Each row below holds a small network's activations on one input, seen along a few directions.
Each table varies a few parts of the input and shows all the possible inputs, shuffled.
Descriptions start from the smaller parts, as in this example, which fits no table here: one of 2 separate values, together with either a single point or one of 9 places along a line or (one of 4 places along a line, together with one of 8 places around a ring).
Shared parts are said once, and a part with two or three values counts as separate values.

Other details of the inputs vary at random and push rows far along three fixed directions, the same in every table; ignore that.

Rows:
R1: [-18, 13, 25, 8, -13, 1, 32, -5, 14, -18, 32, 9, 9, 24]
R2: [-41, 13, 9, 12, -51, 30, -13, -45, 29, -17, -31, -13, 66, 57]
R3: [2, 20, 20, -6, -44, -3, -5, 17, -32, -14, -17, -6, -5, 62]
R4: [-7, -18, 2, 4, 33, -5, 21, 1, 6, -2, 41, 6, -28, -34]
R5: [-13, 13, 21, 5, -33, 2, 17, -7, 0, -17, -2, -1, 17, 49]
R6: [-18, -37, -30, 10, 10, 17, -30, -33, 34, 15, -27, -13, 27, -25]
R7: [18, 7, -4, -4, -20, -19, -11, 32, -35, 39, -12, 25, 5, 1]
R8: [13, 15, 6, -3, -13, 0, -13, 17, -11, -5, -12, -6, 4, 14]
R9: [11, -1, 5, -1, -4, -7, 0, 18, -21, -4, 7, -3, -22, 7]
R10: [58, -5, -9, 1, -6, -8, -12, 31, -26, 14, -8, 2, -29, -20]
R11: [15, -17, -14, 0, 32, -5, -7, 13, 0, 8, 19, 3, -28, -40]
R12: [11, -24, -13, 14, 0, 3, -10, -5, 11, 12, -5, -4, 9, -24]
R13: [-37, -21, 0, 7, 39, -2, 39, -26, 33, -5, 43, 3, -7, -28]
R14: [58, 18, 12, -3, -18, -13, 3, 58, -34, -4, 7, 17, -38, 18]
R15: [11, -2, -7, -4, 5, -5, -2, -2, -8, 3, -10, -9, -6, -13]
R16: [-26, 2, 13, 5, -1, 4, 14, -6, 11, -16, 28, 4, 1, 13]
R17: [-22, 11, 10, -7, 29, -7, 32, -14, 10, -11, 22, -1, -9, -6]
R18: [33, -26, -32, 3, -22, 8, -61, 11, -16, 20, -53, -18, 1, -7]
R19: [-21, -22, -18, 9, 8, 16, -24, -26, 28, 1, -6, -8, 19, -14]
R20: [-12, 6, 10, -3, 16, -7, 37, -18, 7, -10, 26, 0, -9, -10]
R21: [-22, -15, -4, 8, 9, 9, 9, -28, 27, -1, 2, 0, 14, -4]
R22: [-8, -23, -16, 5, 36, 6, 1, -12, 31, 4, 22, 6, -5, -39]
R23: [61, 23, 7, -5, -21, -9, -6, 48, -31, -2, -6, 15, -33, 23]
R24: [41, -14, -22, -3, -10, -3, -43, 25, -26, 20, -39, -15, -7, -19]
R25: [-21, 23, 27, -6, 1, -2, 29, 3, -5, -25, 34, 12, -18, 32]
R26: [-25, -5, -8, -4, 11, -15, 11, -8, 1, 36, 4, 22, 19, -21]
R27: [-16, 45, 37, -2, -76, 12, -6, 1, -20, -29, -32, -11, 46, 95]
R28: [43, 0, -29, -11, 3, -16, -36, 38, -28, 57, -28, 28, -6, -35]
R29: [-8, 45, 41, -15, 8, -15, 65, 8, -15, -32, 41, 15, -30, 33]
R30: [-31, 14, 27, -1, -11, 1, 21, -4, -4, -24, 12, -6, 10, 34]
R31: [-9, -27, -12, 8, 26, -1, 14, -14, 23, 7, 17, 2, -4, -36]
R32: [24, 13, 9, -3, -12, -9, 18, 12, -17, -4, 3, 3, -18, 12]
R33: [56, 15, 4, -5, -29, -11, -10, 40, -42, 3, -18, -3, -22, 15]
R34: [-8, 13, 7, -3, -33, 4, -13, -4, -12, -10, -34, -21, 22, 41]
R35: [-30, 6, 9, -2, 53, -2, 45, -26, 29, -15, 50, 6, -11, -38]
R36: [-48, 2, -3, -3, 0, -5, 10, -25, 14, 31, -7, 22, 41, 4]
R37: [31, 1, -15, -11, 4, -3, -28, 20, -22, 7, -32, -11, -16, -5]
R38: [-5, -13, -11, -4, 11, 2, -17, -9, 2, 4, -16, -15, 5, -13]
R39: [-69, -9, -4, 9, 5, 28, -11, -57, 46, -16, -12, -19, 59, 7]
R40: [12, 1, -9, -7, 18, -5, 8, -11, 5, 4, -2, 0, -11, -20]
R41: [-30, -25, -11, 8, -7, 17, -33, -28, 16, 2, -28, -22, 34, -6]
R42: [-3, 39, 33, -11, 22, -14, 50, 18, -13, -28, 48, 16, -32, 17]
R43: [-38, 19, 18, -1, -18, 13, 0, -17, 8, -24, -1, -5, 23, 41]
R44: [-16, 15, 22, -6, 51, -12, 50, 9, 4, -21, 66, 12, -35, -25]
R45: [7, -29, -29, 6, 7, 10, -33, -15, 9, 18, -30, -19, 19, -43]
R46: [24, 13, 2, -3, -1, -4, 3, 11, -7, -2, 4, 4, -8, -6]
R47: [37, -5, -24, -2, 3, 4, -30, 5, -5, 14, -23, -3, -6, -29]
R48: [11, 5, -11, -6, -7, -14, -18, 26, -17, 40, -12, 25, 14, -13]
R49: [-26, 17, 20, 6, -49, 15, 3, -27, 12, -18, -27, -7, 45, 73]
R50: [-6, -37, -37, 2, 12, 13, -47, -21, 13, 18, -39, -25, 15, -41]
R51: [-23, -2, 12, 6, 52, -6, 58, -23, 37, -11, 71, 11, -17, -49]
R52: [37, 10, 1, -14, 17, -19, 6, 36, -33, 0, 13, 9, -57, -3]
R53: [40, 24, 12, -13, -20, -12, 2, 46, -41, -11, -2, 9, -47, 37]
R54: [16, -35, -30, 12, 14, 9, -34, 2, 19, 17, -10, -5, 6, -41]
R55: [-4, -21, -20, 2, 1, 14, -43, -7, 13, 7, -26, -16, 20, -21]
R56: [9, -28, -35, 7, 11, 11, -27, -28, 22, 21, -30, -13, 15, -41]
R57: [14, 14, 3, -12, -3, -5, -6, 17, -21, -8, -8, -4, -24, 16]
R58: [-33, -5, 17, 13, -24, 10, 9, -16, 15, -13, 7, -5, 26, 35]
R59: [-19, 6, 10, 11, -31, 15, -5, -12, 12, -14, -12, 2, 31, 43]
R60: [19, -17, 2, 6, 30, -13, 28, 18, 0, 4, 37, 14, -35, -36]
Description of these inputs: one of 5 places around a ring, together with either a single point or one of 11 places around a ring.
Q: The inputs of R52 and R25 match in every part but the place on the ring of 5. If R40 is changed in the same way as R52 into R25, which row does it become?
A: R47
Q: The inputs of R58 and R6 match in every part but the place on the ring of 5. If R12 is changed in the same way as R58 into R6, which row does it become?
A: R49
Q: List by row number the other rows that have the place on the ring of 5 in common with R14.
A: R1, R8, R11, R16, R27, R44, R46, R48, R51, R54, R55
Q: Which other rows does R26 become when the place on the ring of 5 takes its other values? List them by row number.
A: R7, R28, R36, R48

Rows:
R61: [-3, 0, -7, 5, 5, -4, 2, 7, 7, 38, 6, 37, 27, -14]
R62: [26, -14, -20, 2, 13, 5, -18, 1, 8, 0, -19, -14, 1, -31]
R63: [-27, 19, 33, -3, -13, -12, 41, 13, -15, -18, 21, 3, -3, 44]
R64: [-23, -14, -27, -1, 33, 9, 1, -41, 33, 12, -5, -5, 15, -38]
R65: [16, -2, 5, 7, 21, -3, 19, 17, 10, -13, 43, 13, -41, -24]
R66: [24, -20, 1, -4, 20, -11, 13, 30, -12, 7, 28, 12, -43, -24]
R67: [-15, -19, -9, -4, 28, -13, 3, -8, 5, 8, -2, 0, -14, -26]
R68: [-40, -8, -6, 4, 27, 21, 8, -51, 38, -15, -2, -20, 27, -10]
R69: [-17, 6, 14, 8, -36, 13, -11, 0, 7, -21, -2, 1, 18, 30]
R70: [-28, -14, -13, -4, 21, 13, 0, -48, 34, -2, -10, -14, 21, -29]
R71: [-30, 2, -3, -3, -24, 13, -33, -19, 2, -6, -25, -12, 26, 30]
R72: [-29, 3, -3, 6, -7, 24, -17, -36, 18, -17, -23, -26, 34, 26]
R73: [16, -13, -12, 18, -26, 22, -39, -5, 9, -5, -34, -21, 20, 16]
R74: [-4, 13, 13, -16, -7, -6, 7, 19, -28, -5, -1, 2, -22, 34]
R75: [-30, 16, 9, -1, -32, 8, 1, -32, 3, -2, -28, -8, 35, 42]
R76: [15, -6, -6, 5, -4, -6, 15, 1, -1, 12, 14, 9, -8, -16]
R77: [-2, 7, 23, 9, -43, 0, 13, 1, -20, -5, -7, 9, 9, 46]
R78: [33, 3, 5, 3, -52, -2, -40, 33, -28, -3, -24, 2, -2, 51]
R79: [7, -9, -20, 4, 14, -1, -7, -13, 11, 14, -6, -8, 9, -33]
R80: [-30, 4, 19, -4, -9, -2, 21, 3, -7, -10, 19, -5, 4, 26]
R81: [-29, 0, 8, -5, 30, -8, 40, -17, 0, -2, 23, 4, -7, -13]
R82: [20, -9, -25, -12, 26, 2, -27, 13, -7, 5, -3, -2, -25, -44]
R83: [42, -3, -20, -3, -39, -1, -37, 17, -30, 25, -48, -10, 8, -2]
R84: [-60, -19, 2, 9, 21, 15, 1, -45, 44, -14, 19, -7, 32, -30]
R85: [14, -2, -15, -7, -3, 13, -41, 10, -5, -2, -31, -14, -1, 5]
R86: [-4, 4, 12, -4, 31, -13, 25, 15, -6, -8, 51, 8, -30, -10]
R87: [72, 10, -6, 0, -22, -12, -10, 46, -33, 12, -14, 11, -33, 10]
R88: [39, -17, -8, 6, 10, -19, 0, 35, -16, 17, 1, 9, -40, -19]
R89: [30, -17, -27, 2, -5, 7, -44, -7, 3, 19, -45, -19, 13, -32]
R90: [24, 6, 18, 2, 15, -14, 38, 4, 3, -8, 38, 16, -37, -11]
R91: [-5, 32, 29, -6, -14, 1, 20, 18, -10, -33, 25, -1, -6, 41]
R92: [11, 10, 3, 6, -22, 10, -22, 6, -4, -19, -22, -22, 14, 26]
R93: [-11, 21, 33, -5, -20, -11, 38, 7, -26, -14, 16, 6, -1, 37]
R94: [21, 8, 15, 0, 18, -6, 41, 11, 5, -23, 41, 7, -32, -2]
R95: [-40, 24, 20, -4, 10, -17, 27, 0, 11, 17, 23, 34, 31, 1]
R96: [18, -4, -35, -10, 35, -14, -28, 17, -4, 57, -16, 25, 2, -59]
Q: Describe the family of inputs behind these rows.
A: one of 3 separate values, together with either a single point or one of 11 places around a ring
Q: The inputs of R71 and R86 match in every part but the choice among 3 separate values. If R81 is changed in the same way as R71 into R86, which row does it become?
A: R93
Q: Which other rows does R95 become when the choice among 3 separate values takes its other values? List them by row number.
A: R61, R96
Q: List by row number the other rows that have the choice among 3 separate values in common with R73.
A: R61, R65, R66, R69, R76, R77, R78, R87, R88, R90, R94

Rows:
R97: [47, -6, -27, -11, 7, -10, -39, 29, -31, 31, -33, 1, -20, -31]
R98: [50, 35, 7, -5, -36, -6, 3, 19, -26, -2, -29, 2, -2, 33]
R99: [-42, 17, 22, -3, -3, 11, 24, -27, 15, -35, 13, -12, 12, 35]
R100: [-76, 2, 20, 4, 26, 18, 38, -62, 50, -42, 34, -19, 22, 9]
R101: [-60, -12, 17, 14, 10, 18, 31, -45, 45, -31, 37, -8, 24, 8]
R102: [17, 34, 27, -15, 5, -16, 32, 28, -32, -23, 26, 6, -44, 24]
R103: [-9, 6, -4, -10, 33, -14, 17, 4, -2, 16, 20, 17, -9, -29]
R104: [17, 10, 4, 2, -64, 4, -36, 22, -25, 9, -45, 1, 26, 56]
R105: [-65, 5, 18, 2, 14, 6, 36, -45, 27, -19, 21, -5, 25, 14]
R106: [-38, -7, -15, 1, -16, 14, -27, -36, 17, 16, -39, -10, 54, 7]
R107: [30, 45, 47, -7, -56, -13, 21, 55, -52, -30, 11, 11, -29, 87]
R108: [18, -11, -12, 0, 8, -9, -7, 18, -6, 23, 5, 14, -12, -25]
R109: [17, 30, 22, -18, 12, -24, 35, 34, -33, -7, 28, 17, -44, 10]
R110: [-11, -17, -14, 17, -80, 35, -76, -21, 5, 1, -83, -32, 72, 59]
R111: [1, 9, 23, -3, 31, -19, 52, 21, -5, -11, 62, 23, -43, -10]
R112: [3, -28, -29, -2, 42, 0, -15, -13, 14, 15, -2, -11, -12, -60]
R113: [35, -11, -15, 13, -11, 4, -6, -5, 14, 14, -13, 3, 11, -20]
R114: [17, -45, -36, 13, 27, 16, -40, -12, 28, 6, -10, -20, -5, -57]
R115: [17, -20, -22, 2, 19, -8, -17, 15, 0, 35, 0, 16, -4, -45]
R116: [35, -36, -33, 4, 30, -8, -25, 19, -1, 33, -2, 6, -24, -65]
Q: The inputs of R105 and R111 match in every part but one. If R102 is changed in the same way as R105 into R111, which row does it become?
A: R110
Q: Describe the family of inputs behind these rows.
A: one of 2 separate values, together with either a single point or one of 9 places along a line

Rows:
R117: [-35, 9, 30, 12, -17, -11, 39, 4, 2, 1, 38, 18, 30, 17]
R118: [49, -33, -38, 12, 6, 8, -35, 2, 12, 20, -32, -8, -3, -47]
R119: [57, -3, -9, 3, 15, -7, 8, 19, -6, -1, 16, 6, -40, -34]
R120: [-13, 3, 25, 5, 28, -6, 56, 2, 11, -29, 77, 15, -44, -7]
R121: [-35, 40, 39, -12, -6, -4, 36, -5, -10, -35, 19, -5, -3, 50]
R122: [-29, -19, -21, -4, 22, 13, -25, -31, 20, 2, -27, -23, 24, -25]
R123: [-13, -29, -45, -1, 27, -1, -30, -21, 18, 50, -31, 8, 25, -47]
R124: [65, -12, -15, -14, 26, -18, -29, 65, -45, 9, -2, 2, -70, -31]
R125: [-36, 19, 14, 5, -22, 16, 15, -46, 25, -21, -18, -18, 48, 40]
R126: [1, -19, -2, 13, -12, 8, -14, 0, 11, -8, 1, -9, 0, 9]
R127: [20, 30, 9, -16, -26, -1, -17, 21, -38, -14, -26, -14, -13, 35]
R128: [50, 39, 15, -11, -28, -9, 7, 34, -37, -14, -24, 2, -20, 41]
R129: [-48, -10, -10, 13, 6, 12, -14, -34, 37, 28, 0, 22, 60, -17]
R130: [3, 1, 16, 5, 48, -14, 68, -7, 25, -17, 73, 15, -39, -37]
R131: [-14, -6, 4, -5, 19, 0, 2, 1, -3, -15, 26, -5, -23, -9]
R132: [1, -15, -28, -7, 6, -8, -29, 10, -1, 49, -20, 16, 14, -38]
R133: [31, 35, 9, -7, -69, 13, -31, 5, -28, -11, -61, -19, 26, 67]
R134: [3, 16, 11, -10, -26, -20, 14, 11, -35, 27, -14, 20, 5, 27]
R135: [-16, -23, 2, 15, 2, 11, 3, -8, 22, -10, 13, -1, 1, 1]
R136: [-41, -22, -5, 6, 1, 15, -25, -24, 20, -9, -8, -23, 23, 5]
Q: Describe the family of inputs behind these rows.
A: either a single point or one of 4 places along a line or (one of 3 separate values, together with one of 5 places around a ring)
Q: Which other rows does R125 become when the choice among 3 separate values takes its other values? List them by row number.
A: R128, R133
Q: List by row number the other inputs of the same sort as R129.
A: R123, R132, R134
